A small network was shown many inputs. Here are its activations along a few directions, one row for each input.
Each table varies a few parts of the input and shows all the possible inputs, shuffled.
A made-up example of a description, with smaller parts first: one of 3 separate values, together with either a single point or one of 9 places around a ring or (one of 4 places along a line, together with one of 5 places around a ring).
Shared parts are said once, and a part with two or three values counts as separate values.

Other details of the inputs vary at random and push rows far along two fixed directions, the same in every table; ignore that.

Table:
r1: [-14  18 -21 -27  -5 -20 -18 -40 -13 -18 -44  37]
r2: [ 39 -13 -14  36  10 -33  17  -7 -85  48  44 -13]
r3: [-29  -3   0 -22  -7  14 -14  14  72 -17 -33  14]
r4: [ 40 -40  26  14 -17  -5  24  33  13  30  48 -17]
r5: [ -2 -44   6  41  -1  36  20  64  69  24  75 -39]
r6: [ 57 -21   4  12 -16 -37  20 -21 -64  26  36   6]
r7: [-23  44 -13 -14   4  18 -16  -4  20 -13 -56   1]
r8: [ 11 -35  10  37   9  -8   9  23  12  31  77 -48]
r9: [-21  44 -11  -6   1   6   0 -34 -35 -29 -36  28]
r10: [-19  32  -1  -2   0 -13 -13 -31 -32 -21 -32   0]
r11: [ 59 -34  -7   7  13 -45   9  25 -80  31  27  18]
r12: [ -8 -39   4  39   1  16  26  35  48  25  87 -37]
r13: [  6  26 -14 -41 -11 -15  -5 -52 -49 -17 -45  25]
r14: [-18  40   1  -5   9   1  -5 -39 -29 -31 -40  20]
r15: [-46  14  12  -6   3  42 -20  31 111 -20 -10 -39]
r16: [ 23 -58  16  13  -3   0   8  35   7  41  45  -8]
r17: [  1  39  -5  -5   2  -5 -23 -17 -47 -22 -63   7]
r18: [-44  -2   6 -31  -7  16 -15 -17  67 -13 -10   9]
r19: [-56   6  14   2   1  63   4  37 123 -36  -3 -15]
r20: [-28  24 -13 -43  10 -17 -14 -20  26 -30 -30  28]
r21: [  60  -15    2   40   16  -13   11    4 -102   21   15    5]
r22: [ 12  18  -2 -38 -11  -1  -5 -18 -31 -10 -53  20]
Description of these inputs: one of 2 separate values, together with either one of 5 places along a line or one of 6 places around a ring.
Q: The inputs of r19 and r9 match in every part but the choice among 2 separate values. If r4 is changed in the same way as r19 into r9, which row does it become?
A: r6
Q: Change only the place on the ring of 6 in r19. List by row number the other rows that result.
A: r5, r7, r15, r17, r21

Table:
r23: [ 61 -56   8  47  12  -6  35  44 -41  42  71 -13]
r24: [-43  -8  23   4  -9  45  11  12  80 -22  15 -15]
r25: [-41  -1   2   0   2  27 -13  35  90   1   2 -18]
r26: [   8   25  -20    4   13  -18  -10  -35 -101    0  -28   37]
r27: [-33   0   4  -2   9  11   0  11  58   5  26 -31]
r28: [ 21 -53   6  36  17  -7   2  34   2  39  61 -40]
r29: [-30  -6   2  -4   9  34   5  39  87 -24   8 -11]
r30: [ 49 -58  -8  42  19  -8  23  44 -44  50  74 -15]
r31: [-28 -10  23  -6  -7  35  -7  19  86 -13  -3 -38]
r32: [-52  -2  24   6   3  40   8  16 100 -28  12 -10]
r33: [ -42   76  -18  -39   -6    6  -37  -21   11  -47 -101   33]
r34: [ 42 -43  15  46   1  -8  17  45  -9  43  59 -22]
r35: [ 31 -73   7  -2  -6 -35  19  24  16  30  71  -2]
r36: [-43  79 -13 -30  -7  14 -19 -56  13 -51 -88  31]
r37: [ 29  35  -7 -10  -9 -20   0 -40 -97   6 -29   7]
r38: [-45  24 -13 -73  -9  -8 -25 -35  53 -29 -65  43]
r39: [ 19  35 -29   8   1 -30  -6 -42 -93  -8 -26  24]
r40: [-56  72 -13 -36   3  13 -26 -42   0 -65 -88  44]
r41: [ 28  38  -6  -5   3 -29   0 -37 -92   3 -28  13]
r42: [-36   0  11   6 -17  38  10   2  87 -15  16 -28]
r43: [-35  -7  12  -1   8  19 -13  25  88 -21   3 -33]
r44: [ 40  -2  -7 -45 -23 -38  -4 -43 -78   7 -35  48]
r45: [ 36  21  -4   2   7 -26 -14 -27 -90   3 -43  14]
r46: [ 58 -53  12  47 -11  -7  21  42 -42  54  66 -27]
r47: [ 37   7  -9   0  -5   4  10  -3 -71   7 -20  18]
r48: [ 61 -78  16   9  -6 -41  27  16 -23  47  75   5]
r49: [-58   2  -2   4   3  32  -3   7 106 -13  18 -25]
r50: [ 21  39 -18  -7   6 -36  -7 -34 -96  -3 -25  13]
Q: Describe the family of inputs behind these rows.
A: one of 4 places along a line, together with either a single point or one of 6 places around a ring
Q: Change only the place on the line of 4 in r26. List by row number the other rows that result.
A: r24, r32, r40
Q: Change only the place on the ring of 6 in r49. List by row number the other rows that result.
A: r25, r26, r27, r28, r30
Q: Which other rows agree with r24 in the place on the line of 4? List them by row number.
A: r31, r37, r42, r44, r46, r47
